A small network was shown many inputs. Here are its activations along a few directions, one row for each input.
In each table, some parts of the input vary, and every possible input appears once, in random order.
Descriptions start from the smaller parts, as in this example, which fits no table here: ring(5) and (point or (values(2) and line(4)) or ring(11)).
Shared parts are said once, and a part with two or three values counts as separate values.
(in the rows, 100 means zero)

Table:
row 1: 99  71  105  104  93  98  72  117  72  152  110  54  112  85  118  102  76  123  159  155
row 2: 94  149  94  111  109  101  148  70  124  38  89  150  93  106  90  110  125  76  29  42
row 3: 98  137  97  100  110  106  133  82  132  48  89  144  87  111  85  102  121  77  36  47
row 4: 104  110  96  86  112  120  111  101  145  65  94  133  79  116  70  78  112  75  50  50
row 5: 106  93  93  82  108  125  105  114  147  73  106  128  78  118  64  65  111  70  54  44
row 6: 113  80  102  96  85  78  70  110  58  138  106  64  111  89  121  122  99  123  161  158
row 7: 100  80  104  101  94  90  75  109  64  146  105  60  115  91  122  117  83  126  160  158
row 8: 70  124  99  151  86  60  142  57  27  108  122  85  136  52  151  122  89  126  120  119
row 9: 124  101  102  64  116  128  75  117  158  74  66  127  75  150  63  100  114  78  69  80
row 10: 80  68  97  122  85  82  103  111  54  145  138  65  123  60  124  80  77  119  146  120
row 11: 136  99  100  60  107  116  70  119  152  68  66  130  73  147  63  104  131  75  70  81
row 12: 101  125  98  93  110  116  121  91  141  55  88  138  83  116  77  91  117  77  44  52
row 13: 123  91  103  66  117  138  71  122  165  78  72  118  69  144  57  85  106  74  67  80
row 14: 77  101  102  134  84  74  118  83  46  129  123  74  126  61  138  105  84  127  138  127
row 15: 98  78  105  101  94  95  74  110  69  149  106  58  114  90  120  112  80  124  159  156
row 16: 79  85  100  127  86  77  109  96  50  139  128  69  124  59  131  92  80  124  143  126
row 17: 122  98  105  63  117  132  74  119  160  76  68  123  73  149  60  96  110  78  66  81
row 18: 74  112  101  140  86  65  129  70  36  119  122  79  130  56  145  115  87  126  128  124
Q: Describe the family of inputs behind these rows.
A: values(2) and (line(4) or line(5))
Q: The inputs of row 3 and row 18 match in every part but the values(2) part. If row 13 is changed in the same way as row 3 into row 18, which row does it become?
A: row 1

Table:
row 19: 89  96  100  125  86  74  105  86  65  110  100  96  120  87  124  103  93  114  122  111
row 20: 88  137  106  116  109  111  124  68  123  63  72  130  99  118  99  109  99  93  59  76
row 21: 103  106  98  104  98  96  106  92  115  72  83  131  97  118  90  92  110  87  73  69
row 22: 80  115  101  111  109  99  120  90  80  120  115  78  110  69  119  112  86  117  112  123
row 23: 87  118  107  124  99  88  108  76  75  105  85  91  118  94  127  127  87  117  114  129
row 24: 69  123  103  124  107  100  134  77  78  115  120  82  111  64  123  104  77  117  104  112
row 25: 104  91  93  105  94  96  108  106  112  78  103  127  95  109  84  76  110  83  74  57
row 26: 85  107  94  105  108  116  131  99  120  85  123  115  93  88  88  73  97  83  59  52
row 27: 75  127  109  138  98  89  122  64  73  100  89  96  120  88  131  119  79  118  105  118
row 28: 106  91  101  109  84  73  88  95  66  111  98  90  112  93  118  111  104  112  130  122
row 29: 109  78  97  81  94  93  85  127  82  134  127  70  101  81  106  103  106  111  138  130
row 30: 92  125  99  89  121  121  121  95  130  83  98  112  87  99  86  103  105  91  64  81
row 31: 117  83  102  94  84  77  72  107  72  118  93  87  108  107  113  118  108  113  142  134
row 32: 83  90  95  111  96  92  117  105  74  126  134  78  113  62  116  89  90  109  119  106
row 33: 119  101  99  88  96  95  89  101  117  72  81  125  90  123  85  100  120  85  82  81
row 34: 87  37  117  92  113  142  37  131  120  168  82  50  103  126  89  63  33  117  153  150
row 35: 116  70  97  94  79  76  75  121  70  123  113  84  106  96  107  101  110  111  144  123
row 36: 78  89  94  138  82  78  121  85  58  109  126  95  122  72  122  79  86  109  115  88
row 37: 119  113  99  59  119  124  89  115  138  91  91  103  76  118  76  116  119  89  84  104
row 38: 120  87  94  90  91  94  91  115  115  78  100  121  87  113  79  84  121  82  82  70
row 39: 72  98  95  125  96  94  131  92  70  120  140  82  116  57  120  81  81  109  110  95
row 40: 117  124  104  87  109  110  93  88  126  69  66  120  90  129  88  124  116  88  76  99
row 41: 97  110  102  96  107  98  104  98  82  121  114  72  103  75  115  120  97  116  119  134
row 42: 90  82  94  124  81  75  108  99  62  115  121  92  118  77  117  87  94  109  124  100
row 43: 77  104  101  138  86  76  118  73  62  104  106  99  123  82  129  95  85  114  113  99
row 44: 99  85  96  96  94  90  101  114  76  127  132  73  106  67  111  96  101  109  126  118
row 45: 106  77  96  109  79  73  91  108  64  116  118  87  111  82  112  95  106  109  132  112
row 46: 91  113  100  117  98  98  119  79  112  67  88  134  100  113  96  85  102  88  63  58
row 47: 112  95  94  76  106  112  100  121  127  90  114  106  82  98  78  87  117  82  76  76
row 48: 128  116  103  72  109  114  78  99  131  76  62  117  86  144  82  131  119  87  88  110
row 49: 122  89  94  61  106  115  85  134  134  96  109  104  77  111  73  93  121  84  89  87
row 50: 104  113  107  109  97  89  92  84  75  107  83  86  112  100  122  135  97  115  121  140
row 51: 100  129  104  102  111  110  110  80  125  68  67  126  97  123  93  116  106  91  68  87
row 52: 92  98  94  119  94  99  121  93  108  72  109  130  99  104  90  69  101  83  64  46
row 53: 108  120  99  74  119  120  104  103  132  84  96  106  80  104  82  110  115  89  72  92
row 54: 96  100  93  91  108  114  117  113  124  89  117  112  90  93  83  80  106  83  68  63
row 55: 115  105  107  95  97  92  76  96  80  114  79  82  108  115  116  142  101  115  133  151
row 56: 108  102  102  82  107  102  88  110  87  128  109  69  99  90  109  126  101  116  131  146
row 57: 130  80  94  74  91  98  75  127  121  84  95  119  83  127  74  91  126  84  95  81
row 58: 81  133  102  103  119  122  135  82  128  79  102  116  89  94  91  96  96  92  55  70
row 59: 103  50  113  76  125  165  35  139  171  132  65  85  79  153  58  51  49  92  108  107
row 60: 130  93  99  73  96  99  73  113  123  79  76  122  86  137  80  106  124  86  94  92
Q: The inputs of row 30 and row 22 match in every part but one. If row 40 is changed in the same way as row 30 into row 22, which row does it become?
A: row 50
Q: Describe the family of inputs behind these rows.
A: values(2) and (point or (line(4) and ring(5)))
Q: Which other rows does row 19 become when the values(2) part takes its other values? List them by row number.
A: row 21

Table:
row 61: 75  82  101  127  87  79  110  89  54  140  134  68  120  56  134  79  71  118  131  116
row 62: 102  85  95  90  113  136  104  122  148  79  112  120  81  115  61  58  105  72  43  38
row 63: 107  118  89  102  106  115  121  90  135  52  98  143  83  106  74  74  120  73  47  38
row 64: 113  43  101  72  97  96  47  151  82  174  109  51  109  93  102  88  83  125  178  157
row 65: 129  106  106  89  90  83  64  92  53  128  84  56  115  104  133  174  106  126  167  191
row 66: 104  163  103  101  110  86  132  62  127  32  49  151  90  106  96  143  143  81  32  69
row 67: 73  99  92  142  84  78  120  77  46  127  128  75  125  54  133  89  81  122  136  115
row 68: 94  133  91  100  107  100  138  82  128  43  104  151  89  106  83  89  121  73  35  29
row 69: 108  100  97  91  108  119  113  103  142  67  103  134  81  113  75  67  105  67  41  37
row 70: 145  139  112  46  123  126  60  90  152  64  37  121  71  166  73  153  133  85  81  130
row 71: 63  113  98  144  87  70  138  69  37  120  131  83  134  56  141  104  76  122  125  106
row 72: 100  77  102  110  93  75  82  99  51  137  104  65  118  87  120  118  89  122  152  155
row 73: 122  102  100  70  118  122  82  105  148  66  60  129  77  146  62  102  113  81  64  85
row 74: 56  122  99  152  85  71  164  60  34  117  136  92  137  50  147  109  84  128  120  104
row 75: 102  58  107  94  80  88  61  120  69  149  111  57  116  87  114  96  87  120  167  155
row 76: 86  145  87  105  102  95  164  76  124  39  112  155  90  102  90  93  134  75  28  27
row 77: 70  68  100  122  95  93  102  108  62  149  142  57  117  54  123  69  73  127  133  116
row 78: 130  131  112  75  109  110  80  98  151  58  50  136  70  157  75  128  125  96  68  93
row 79: 104  73  94  86  110  142  100  143  160  91  121  114  71  113  46  46  89  63  54  42
row 80: 74  57  101  113  96  98  98  128  77  155  150  53  105  48  112  53  61  122  145  119
row 81: 126  63  95  43  123  150  44  154  180  110  69  110  70  163  50  81  99  74  94  90
row 82: 123  81  106  60  108  139  62  126  165  80  68  115  77  153  59  83  107  73  82  84
row 83: 87  138  102  150  87  58  133  61  29  98  92  88  142  67  158  157  100  124  123  145
row 84: 108  102  110  117  81  70  81  96  46  127  95  73  113  99  136  145  97  132  154  162
Q: Describe the family of inputs behind these rows.
A: values(2) and (point or line(5) or line(6))
Q: The inputs of row 69 and row 61 match in every part but the values(2) part. If row 73 is changed in the same way as row 69 into row 61, which row does it become?
A: row 72
Q: A walk changes only the line(5) part. It starts at row 70 and steps to row 78. List the rest of the walk in order.
A: row 73, row 82, row 81

Table:
row 85: 125  95  106  76  103  111  66  115  115  103  78  95  89  135  89  122  106  100  114  127
row 86: 63  100  100  161  76  57  133  68  13  135  133  70  145  46  159  106  72  135  149  130
row 87: 83  137  100  110  115  110  133  71  115  73  87  121  102  101  102  110  100  93  63  79
row 88: 91  115  93  110  97  89  134  93  102  75  115  126  97  88  97  88  116  91  68  57
row 89: 118  72  98  70  99  110  70  130  124  108  97  102  86  123  77  83  107  92  111  96
row 90: 89  69  105  107  91  84  76  114  42  175  127  32  123  59  136  110  71  140  183  178
row 91: 97  138  100  112  99  87  126  67  94  68  91  121  100  95  110  119  116  99  76  87
row 92: 111  93  109  79  116  126  67  115  138  105  64  97  88  132  81  105  90  98  100  118
row 93: 108  73  105  78  112  131  67  123  142  107  88  97  81  123  70  69  86  89  93  93
row 94: 102  116  93  112  89  75  126  87  88  69  108  123  102  82  105  102  126  90  73  70
row 95: 83  119  96  113  109  119  137  89  121  76  115  119  95  94  91  82  94  84  55  55
row 96: 130  74  95  72  94  102  67  128  108  105  96  97  93  122  83  103  117  89  116  109
Q: The inputs of row 94 and row 96 match in every part but one. If row 88 is changed in the same way as row 94 into row 96, which row does it become?
A: row 89
Q: Describe the family of inputs behind these rows.
A: values(2) and (point or ring(5))
Q: Which other rows does row 87 become when the values(2) part takes its other values? List them by row number.
A: row 92
